These are the activations of a small neural network, seen along a few directions. Each row is one input.
Each table varies a few parts of the input and shows all the possible inputs, shuffled.
A made-up example of a description, with smaller parts first: values(3) and (point or ring(11) or (line(6) and ring(8))).
Shared parts are said once, and a part with two or three values counts as separate values.

Other details of the inputs shift rows strongly along two fixed directions, in all tables alike. That doesn't count.

Rows:
r1: [-14  -4  22  10 -29  -4   7  -2 -10  11   1]
r2: [ -4 -13  -3  37 -12   9   5  -7  -5  11  -7]
r3: [-15  14 -10  -1  21  -8   5   7  -9  -5  27]
r4: [ 34  -8  22  -8  -8   1  -4  23  11   1 -38]
r5: [ 10 -24  10  17  -3  -9  -7 -13  -4  15  -6]
r6: [-18  14   5   4  -6  -4  -1 -10  -1  15  11]
r7: [ 32  -1 -32 -13  13  -5   7  -2  31 -29   4]
r8: [ -4  20 -15 -25  10   0   4  -9  11  -9  14]
r9: [-19  17 -10 -23  14   1   3  -6  12  -9   8]
r10: [  5  -4  18   1   8  12  -7  20  -3   7 -11]
r11: [-22 -28   7  15   5   5   0 -14 -16  18  -9]
r12: [-23 -18  -4  31  -6  12   8  -3  -4  16 -10]
r13: [-21  10  -7   9   1   5 -12  -4 -14   5  12]
r14: [-19  -9 -18   5  18  -8   6 -24 -13  -6  16]
r15: [-14  -6  18   2 -28   9  10  -1 -14  11  -3]
r16: [ 12   0   8   0  -9   2   7  12  -8   9 -16]
r17: [ 32  -5  22   2  -2  14 -11  20  -2  12 -15]
r18: [-31  -8  20   4 -22   9  10   1 -13  10  -6]
r19: [-14   0  14   4 -22   2   8  -6 -12  -1   2]
r20: [ 36  11 -15 -33  10  -2 -19   9  24 -23   2]
r21: [-26  19  -7  -2   3   1   4 -16  -5   1  16]
r22: [  5 -10 -27 -18  24 -10   5 -18   4 -18  14]
r23: [ 19  10  -2  -9   3  -9   6   9   2 -15  -8]
r24: [  5  16 -18 -16  12 -14 -14   2  13 -16  19]
r25: [ 44  -2  26   3  -1   8 -17  20   6   1 -19]
r26: [-24  14 -12   3   6 -17  17   3 -15  -1  15]
r27: [ 47 -16   5  18 -12  -5  -8   5  28   0 -20]
r28: [-14  10 -15 -17  15   2 -11   5   6 -12   8]
Description of these inputs: line(4) and (values(2) or ring(5)).
The inputs of r1 and r15 match in every part but the line(4) part. If r5 is changed in the same way as r1 into r15, which row does it become?
> r22

Rows:
r29: [-29  11 -44  -7  33  -3   9  -9   2 -19  30]
r30: [-42  22 -26 -17  11 -10  28  -3 -10 -26  35]
r31: [ 25  -6  39   6 -34  13 -11   6   4  21 -29]
r32: [ 32 -25  30  15 -26   9 -19  -5   8  17 -30]
r33: [ -9  -2 -13 -12  25  -3   9   3  -5 -12   5]
r34: [ 37  12   6 -28   8  -5 -21  11  30 -15  -9]
r35: [-48  -2 -14  38   6   8  13  -5 -30  23  15]
r36: [-25 -13  11  30  -7  15 -11  -8 -23  31  -1]
r37: [  6  21 -12 -26  18  -7   4  16   7 -27  14]
r38: [-28  22 -24 -26  12 -13   9 -13  10 -23  27]
r39: [-17 -16   9  39 -21   8  10  -5 -15  26 -10]
r40: [ 14   3 -11 -12  17  -8  -9  -3   7 -10  12]
r41: [-47  14   2  12   0  13   5  -3 -28  22  16]
r42: [  9   6 -17  -4  19 -12   1   1   4 -13  11]
r43: [-13 -16  18  25 -20   3  -1 -13 -18  27  -4]
r44: [ 21 -27  29   8 -18   7   0   6  -1  15 -35]
r45: [ 52  -4   0 -13  -1 -16  -3   2  27 -22 -13]
r46: [ 47   7   7 -33  -8  -8  -5  13  27 -24 -16]
r47: [ 31  13   3 -26   5  -2 -11  18  15 -15  -8]
r48: [-16 -18   6  29 -19  12   3  -8  -9  22 -10]
What do these inputs look like to the network?
> values(2) and (point or line(4) or ring(5))
The inputs of r46 and r47 match in every part but the values(2) part. If r32 is changed in the same way as r46 into r47, which row does it become?
> r36
Change only the ring(5) part in r36. List by row number the other rows that result.
> r29, r35, r40, r42
A walk changes only the line(4) part. It starts at r37 and steps to r47. List the rest of the walk in order.
> r41, r34
